Input:
[[ 2.80  2.07 -0.54 -0.17 -0.60  2.39 -0.72  1.47  2.99 -1.00  2.51]
 [-1.82 -1.62 -0.96  0.30  1.05 -2.04  0.45 -0.94 -1.72  0.24 -0.63]
 [ 4.64  4.47 -5.21 -3.34  0.90  4.67 -7.04  3.37  4.41  0.22  3.10]
 [ 2.19  1.55  0.78 -1.03 -0.64  1.71 -0.13  1.27  1.86 -0.70  1.44]
 [ 1.52  1.22 -2.79  1.48 -0.32  1.36 -2.28  0.86  1.59 -0.55  1.19]
 [ 2.16  1.30  0.63 -0.27 -0.88  1.46  0.19  1.06  1.89 -0.87  1.64]
 [-2.39 -1.78  5.52 -2.33  0.37 -2.12  4.64 -1.34 -2.30  0.33 -1.67]]
Output: 2.80

Input:
[[ 2.74 -0.37 -0.45 -0.83  1.29 -0.43]
 [-2.23  0.08 -0.50  0.77 -1.14  0.19]
 [ 0.77 -0.48 -0.14 -0.53  0.76 -0.08]
 [ 0.12  0.05  0.42 -0.29  0.50  0.26]
 [ 5.62 -1.59 -0.56 -1.45  1.55 -1.68]
 [-1.79  1.11  0.66  0.98 -1.35  0.42]
 [-0.64  0.11  0.06  0.27 -0.44  0.04]
 [-0.27  0.16  0.15  0.05 -0.03  0.15]
 [-0.65 -0.44 -0.01  0.03 -0.24 -0.08]]
Output: 2.74

Input:
[[ 2.43  3.56  2.80  0.26  0.66  5.85 -0.68]
 [-1.47  1.47 -1.62 -0.74  2.14  2.14  1.91]
 [-0.53  3.68 -3.37  0.32  1.84  1.50  3.35]
 [ 2.02  4.26  2.99 -1.24 -2.29  5.37  1.20]
 [ 1.68  1.82  5.01 -2.75 -1.09  5.06 -1.19]
 [-1.50 -0.73 -3.58 -0.28  4.40 -0.22  3.16]
 [ 4.60  6.54  1.10  0.84  2.90  6.63  2.55]
 [-1.79 -1.41 -3.72  1.93  4.84 -0.05  3.51]
 [-4.62 -4.91 -3.96  0.80  4.65 -3.26  1.93]
 [-3.88 -2.94 -2.85 -0.36  3.18 -0.88  1.91]
 [-1.06  2.28 -2.30 -0.38  2.35  1.66  2.18]
 [-0.03  2.97 -0.06  1.08 -4.36  0.56 -1.92]]
Output: 2.43

Input:
[[ 1.86  0.06 -2.31  3.58 -1.50 -3.05 -1.21  0.09  0.65 -2.99 -0.81 -0.28
  -2.58 -0.22  1.64]
 [ 2.89  1.69  1.07  2.94  2.78  3.88  1.66 -1.13  1.15  4.27  1.71 -0.61
   1.22  0.61  1.28]
 [ 2.59  1.74 -1.53  3.36  1.67  0.69  6.38  0.33  3.92  0.11  2.53  0.72
   0.22  2.89  2.50]
 [ 1.03  0.55 -0.48  2.15  2.85  0.51  2.49 -0.83  1.86  0.33  1.86  1.32
  -0.71  0.63  0.49]
 [ 0.16  0.65 -0.94  0.31  3.74  1.46  3.41  1.27  3.36  0.59  2.98  2.49
   1.36  1.34  2.56]
 [-2.42 -0.27 -1.33 -3.32 -0.17  0.16 -1.59 -0.26 -1.80  1.81 -0.91 -0.41
   2.10 -0.08 -2.13]
 [ 1.85 -0.48  0.24  3.56  0.58 -1.27  0.40  0.26  0.85 -3.28  0.78  0.13
  -2.89 -0.37  1.13]
 [ 0.18  2.11  4.74  1.01  2.57  0.19  2.76 -0.30  1.24  2.37  1.83  2.21
   0.15  1.19 -0.01]]
Output: 1.86

Input:
[[-0.57 -0.54 -0.60  0.10 -0.10  1.89  0.92  0.03  0.31 -0.40 -0.15  0.20
   0.41 -0.04]
 [-5.60 -4.83 -2.06 -3.49 -5.27  2.91  4.30 -6.25 -3.90 -5.77 -3.58 -4.74
  -4.28  0.68]
 [-0.13 -0.54 -1.05 -0.27  0.28  0.00 -0.34 -0.17 -0.79 -0.38  0.06  0.09
  -0.17  1.11]
 [ 0.68  0.04 -0.88 -1.33  0.58 -0.36 -0.81 -1.93  0.16 -2.91 -3.97 -3.37
   0.18  0.45]
 [-5.21 -5.15 -3.97 -5.57 -5.14 -1.15 -1.83 -1.89 -4.53 -2.03 -0.43 -1.85
  -3.63 -2.49]
 [ 0.85  0.75  0.90 -0.29  0.23 -0.29  0.35 -1.49  0.68 -1.84 -2.92 -2.69
   0.18 -0.14]
 [ 1.17  1.49  1.27  0.80  0.50 -0.16  0.00  0.45  1.23  0.35 -0.43 -0.38
   0.80 -0.37]
 [-0.68 -1.13 -4.06 -3.25 -1.22 -4.43 -4.67 -1.02 -2.75 -0.79  0.22 -0.81
  -2.83  0.83]
 [ 2.61  2.11 -0.06  0.85  2.45 -2.67 -3.36  1.55  0.51  1.64  0.89  1.05
   1.02  1.11]
 [-4.05 -3.96 -1.22 -3.00 -4.02 -0.02  2.76 -4.00 -3.71 -3.33 -1.34 -2.52
  -3.86  0.91]
 [-2.24 -1.54  1.08 -0.36 -1.63  3.61  3.34 -3.22  0.15 -2.85 -3.22 -2.82
  -0.24 -1.52]
 [-4.33 -4.05 -2.98 -3.00 -4.40 -2.74 -1.37 -0.62 -4.25  0.55  3.04  1.43
  -4.03 -3.02]]
Output: -0.57

Input:
[[-3.67 -3.59 -3.83  3.73  4.49  3.50 -3.66  3.56  3.84 -3.78 -3.54 -3.78
  -3.71 -3.68  3.71]
 [-3.70  3.34 -3.87  3.33 -3.67  3.18  3.36  3.19  3.34  3.62 -3.64  3.43
  -3.84 -3.66  3.30]
 [-3.54  3.23 -3.75  3.25 -3.57  3.07  3.25  3.10  3.36  3.48 -3.52  3.29
  -3.74 -3.70  3.32]
 [ 3.32  3.50  3.45 -3.34 -4.25 -3.11  3.52 -3.21 -3.46  3.77  3.32  3.55
   3.41  3.35 -3.36]
 [-3.72 -3.56 -3.91  3.85  4.49  3.57 -3.67  3.71  3.98 -3.71 -3.73 -3.72
  -3.84 -3.70  3.80]
 [ 3.83  3.46  3.93 -3.93 -4.33 -3.86  3.55 -3.78 -3.97  3.65  3.79  3.61
   3.88  3.83 -3.81]
 [-3.49  3.48 -3.62  3.06 -3.73  2.99  3.45  2.96  3.14  3.61 -3.42  3.46
  -3.61 -3.56  3.04]
 [-1.29 -4.62 -1.29  1.08  5.06  1.11 -4.37  1.14  1.15 -4.73 -1.18 -4.62
  -1.41 -1.28  1.21]
 [-3.32  3.42 -3.31  2.83 -3.69  2.64  3.32  2.70  2.94  3.63 -3.20  3.36
  -3.27 -3.32  2.79]
 [-3.08  3.94 -3.23  2.58 -4.20  2.31  3.86  2.51  2.73  4.13 -3.04  3.93
  -3.21 -3.10  2.49]]
Output: -3.67
---
[-0.06 -3.19 -1.04  6.11 -1.23  2.46  0.55] value -1.04
[ 3.78  3.55 -4.97 -1.68  5.40  0.87] value -4.97
[-6.10  4.41 -0.39 -6.82 -2.36] value -0.39
[ 5.40 -0.80  1.53 -2.78  2.06 -1.38] value 1.53
[-1.33  5.16  2.33  2.29 -1.29 -1.67 -2.51] value 2.33
[-1.05  6.07  2.75 -2.53] value 2.75
[-2.78  6.35 -0.65  5.32] value -0.65
---
-0.80	-0.21	-1.46	0.48
-0.39	0.61	-1.75	1.88
-0.57	-0.09	-1.39	0.56
⇒ -0.80

0.160	0.131	-0.151	0.179	-0.116	0.133	-0.070
-0.031	-0.105	0.010	-0.020	0.086	-0.098	0.149
-0.012	-0.089	-0.019	0.009	0.057	-0.082	0.132
⇒ 0.160

-0.164	-0.016	-0.184	0.103	-0.166
-0.131	-0.098	-0.179	-0.150	-0.165
-0.162	0.028	-0.174	0.149	-0.169
⇒ -0.164

-0.173	0.143	0.043	0.185
-0.109	-0.076	0.223	-0.010
-0.103	-0.068	0.212	-0.013
⇒ -0.173

-0.91	0.04	0.55	1.07	0.07
-1.01	0.70	0.15	0.91	0.28
-1.67	0.88	2.10	0.43	-0.56
⇒ -0.91

0.4	0.3	0.9	-0.1	1.3	-0.3
0.7	-0.1	0.6	0.6	-0.4	0.7
0.4	0.1	-2.3	0.1	2.2	2.1
⇒ 0.4
---
[-1.39  2.40  5.33  2.72 -6.84 -1.71 -4.44] ⇒ -4.44
[ 0.50  4.48  1.52 -6.32  2.70  3.84] ⇒ 3.84
[-4.14  1.03  1.88  2.75  0.16 -5.67 -2.18] ⇒ -2.18
[ 2.04 -5.59  5.87 -3.28 -3.63  3.29] ⇒ 3.29
[ 3.43  5.33  2.48 -2.84 -2.60] ⇒ -2.60
[-2.37 -6.31 -4.30  0.14] ⇒ 0.14
[5.06 0.65 0.83 1.19 2.04 3.92] ⇒ 3.92
[ 0.57 -4.67  2.57 -5.81 -3.54] ⇒ -3.54
---
[ 1.44 -1.30  0.36  4.44 -5.98  0.66] Answer: 1.44
[-4.21  6.49  2.59  0.74  3.06  4.77  0.39] Answer: -4.21
[ 6.23 -4.55  6.47  1.26  3.02  5.01] Answer: 6.23
[-0.92 -5.14  0.28  1.79] Answer: -0.92
[ 0.06  2.58 -5.19 -1.71  6.84] Answer: 0.06
[ 2.93 -6.79 -1.06  0.36  1.73  4.92] Answer: 2.93
[-4.63  0.00 -3.64 -5.46  1.13] Answer: -4.63
[ 5.20 -1.59 -2.21  3.63  5.50  3.66] Answer: 5.20
[-2.97  6.67  3.91 -6.35 -1.31] Answer: -2.97
[ 1.90  2.23 -2.38 -0.76  1.31  5.19] Answer: 1.90
